Look-ups in named tables: a row name and a column name give one cell, copied from the table.

Nep =
	Subo	Tigo	Regu	Lovil	Rab	Gufepos	Naz	Varuma	Dizeto
Med	2.178	-4.940	4.220	-3.061	-5.729	5.812	-5.427	-6.874	-4.799
Dol	-0.831	1.828	-4.242	-2.508	2.645	-1.315	-0.445	-0.217	-0.543
Savuk	-1.974	-1.751	-4.877	-6.201	-1.504	-0.524	-0.372	-0.455	-0.772
Dagula	2.114	2.788	3.527	5.072	2.722	0.914	2.248	2.467	2.379
Murun	2.953	2.211	2.836	2.647	2.666	2.562	-3.746	-4.225	-2.926
Pake	0.663	-1.816	3.343	1.086	-2.789	1.855	3.516	3.434	3.149
Puroda	-1.098	-0.088	-4.175	-4.351	0.457	-0.478	-1.220	-1.272	-1.348
Lova	1.247	-1.068	3.245	1.201	-1.705	2.207	1.411	1.170	1.362

Med, Tigo => -4.940
Dagula, Tigo => 2.788
Dol, Varuma => -0.217
Murun, Lovil => 2.647
Dagula, Dizeto => 2.379
Pake, Gufepos => 1.855
Puroda, Subo => -1.098
Savuk, Gufepos => -0.524
Pake, Subo => 0.663
Savuk, Tigo => -1.751
Row with the largest Lovil: Dagula

Table Zub
	Valipon	Zibud	Dur	Fevito	Bepa
Pazap	156	113	121	100	222
Vagalom	200	130	196	117	122
Mefef	117	42	179	158	80
Dubabus	46	72	61	132	159
Miv	143	32	118	75	174
Bez	102	100	151	144	17
Sevub	76	32	132	168	151
Mufiz	75	72	146	171	45

Bepa of Mufiz: 45
Dur of Miv: 118
Zibud of Dubabus: 72
Zibud of Pazap: 113
Zibud of Vagalom: 130
Valipon of Sevub: 76
Zibud of Bez: 100

Lonekob:
	Veb	Perik	Vasa	Gadopo
Zusu	7609	5437	7761	4637
Votat	2837	7924	3612	5010
Ludad	1855	2428	4476	4284
Nam	1704	4483	5661	6645
Mon	2329	5658	8130	3561
Nove	7015	4233	1283	5151
Gad	1989	3711	2417	3253
Tegogi	3284	2044	2982	7109
Defim	4439	6156	3938	888
Zonov	2648	6121	3383	4053
Buvov	4754	4126	5137	4773
Zapagu	6302	5872	2616	5334
Losuza	2894	1474	5475	3105

Nove, Gadopo => 5151
Mon, Veb => 2329
Zapagu, Vasa => 2616
Tegogi, Vasa => 2982
Zapagu, Perik => 5872
Defim, Perik => 6156
Nam, Vasa => 5661
Ludad, Veb => 1855
Ludad, Perik => 2428
Losuza, Vasa => 5475
Votat, Veb => 2837
Tegogi, Gadopo => 7109
Gad, Gadopo => 3253
Tegogi, Veb => 3284
Defim, Gadopo => 888
Mon, Perik => 5658
Zapagu, Veb => 6302
Mon, Gadopo => 3561

Nizufed:
	Pab	Givuv	Mak	Nidirag	Mimala	Moz	Zev	Tarimas
Rel	6.7	6.7	6.7	5.9	5.6	7.0	6.6	6.9
Gezisal	5.7	5.7	4.8	5.9	8.2	4.3	6.9	4.9
Nup	8.3	8.2	8.1	5.9	5.0	4.2	8.8	8.4
Fep	7.8	7.7	7.5	5.9	5.7	4.3	8.4	7.7
Nepak	8.3	8.2	8.1	5.9	4.9	4.4	8.7	8.4
Niposon	3.5	3.6	2.5	5.9	9.7	7.1	4.2	2.5
Fipap	6.4	6.3	5.6	5.9	7.7	4.1	7.4	5.8
Semeros	4.1	4.1	3.0	5.9	9.6	5.8	5.1	3.0
Gusires	5.0	4.9	4.0	5.9	9.1	5.7	5.9	4.1
Lired	3.5	3.6	2.5	5.9	9.7	6.9	4.3	2.5
Tebibo	3.7	3.7	2.9	5.9	9.3	7.8	4.1	2.9
Zodeg	4.9	4.9	3.8	5.9	9.0	4.9	6.0	3.9

Mimala of Gezisal = 8.2
Pab of Gusires = 5.0
Mimala of Tebibo = 9.3
Mak of Gusires = 4.0
Mak of Nepak = 8.1
Mimala of Rel = 5.6
Nidirag of Niposon = 5.9
Nidirag of Zodeg = 5.9
Moz of Zodeg = 4.9
Nidirag of Tebibo = 5.9
Tarimas of Lired = 2.5
Mimala of Zodeg = 9.0
Tarimas of Tebibo = 2.9
Tarimas of Gusires = 4.1
Which row has the largest Moz? Tebibo

Nev =
         Kiguneg  Lok  Gurur
Tiro         0.5  0.7    0.6
Denimo       0.5  0.7    0.6
Duk          0.5  0.6    0.6
Pesid        0.7  0.6    0.6
Ganogif      0.5  0.5    0.7
Keti         0.7  0.6    0.4
Reri         0.6  0.4    0.7
Kuva         0.6  0.5    0.8
Kefa         0.4  0.9    0.5
Visiki       0.6  0.4    0.6
Pez          0.8  0.2    0.6

What is the Gurur of Denimo in Nev?
0.6
What is the Lok of Keti in Nev?
0.6
What is the Kiguneg of Duk in Nev?
0.5
What is the Kiguneg of Kuva in Nev?
0.6
What is the Gurur of Kuva in Nev?
0.8
What is the Kiguneg of Denimo in Nev?
0.5
What is the Kiguneg of Tiro in Nev?
0.5
What is the Gurur of Visiki in Nev?
0.6
What is the Gurur of Duk in Nev?
0.6
What is the Lok of Pez in Nev?
0.2
What is the Lok of Ganogif in Nev?
0.5
What is the Kiguneg of Visiki in Nev?
0.6
What is the Kiguneg of Kefa in Nev?
0.4
What is the Lok of Visiki in Nev?
0.4
What is the Kiguneg of Keti in Nev?
0.7
What is the Lok of Reri in Nev?
0.4
Row with the largest Lok: Kefa

Gitazur =
|  | Subu | Reseled | Kipu | Ruzi | Rov | Nub |
|---|---|---|---|---|---|---|
| Losim | 7.78 | 0.08 | 7.62 | 4.27 | 3.20 | 9.33 |
| Funes | 6.54 | 8.51 | 7.06 | 1.66 | 1.80 | 2.51 |
| Tagodiz | 2.50 | 6.69 | 3.00 | 9.20 | 1.33 | 3.06 |
| Dulemo | 2.02 | 8.93 | 0.72 | 6.96 | 8.57 | 5.59 |
| Zuvifa | 6.04 | 8.04 | 7.84 | 5.78 | 5.87 | 0.64 |
| Tigal | 6.91 | 1.14 | 3.87 | 5.14 | 1.04 | 3.48 |

Tagodiz, Kipu: 3.00
Tigal, Kipu: 3.87
Zuvifa, Ruzi: 5.78
Funes, Nub: 2.51
Dulemo, Kipu: 0.72
Tigal, Ruzi: 5.14
Losim, Ruzi: 4.27
Tagodiz, Rov: 1.33
Losim, Nub: 9.33
Which row has the largest Reseled? Dulemo

Fem:
|  | Bis | Vusurer | Nefo | Zufugul | Pag | Vir | Vatirut |
|---|---|---|---|---|---|---|---|
| Mobip | 1575 | 3274 | 2634 | 5921 | 2602 | 5475 | 1163 |
| Fude | 1874 | 4490 | 2624 | 6035 | 2901 | 3360 | 1642 |
| Bosutis | 5416 | 2882 | 5898 | 4431 | 4525 | 8010 | 4952 |
| Rarod | 8004 | 3349 | 7224 | 3523 | 6596 | 3818 | 8182 |
| Tazulip | 1557 | 3976 | 2795 | 6074 | 2367 | 6213 | 993 |
| Nobo | 3938 | 4035 | 4839 | 5211 | 3514 | 7760 | 3320 |
| Zagu | 3729 | 7281 | 4028 | 5890 | 3751 | 1942 | 3554 |
| Mese | 1271 | 4134 | 2383 | 6202 | 2375 | 4888 | 842 |
| Rul | 4529 | 3051 | 5206 | 4794 | 4016 | 7773 | 4027 |
| Badi | 2335 | 6367 | 3258 | 6246 | 2744 | 4190 | 1872 |

What is the Vusurer of Mese in Fem?
4134
What is the Bis of Rul in Fem?
4529
What is the Nefo of Tazulip in Fem?
2795
What is the Vusurer of Nobo in Fem?
4035
What is the Vatirut of Bosutis in Fem?
4952
What is the Zufugul of Fude in Fem?
6035
What is the Zufugul of Nobo in Fem?
5211
What is the Zufugul of Rul in Fem?
4794
What is the Pag of Bosutis in Fem?
4525
What is the Nefo of Nobo in Fem?
4839
Which row has the largest Nefo? Rarod

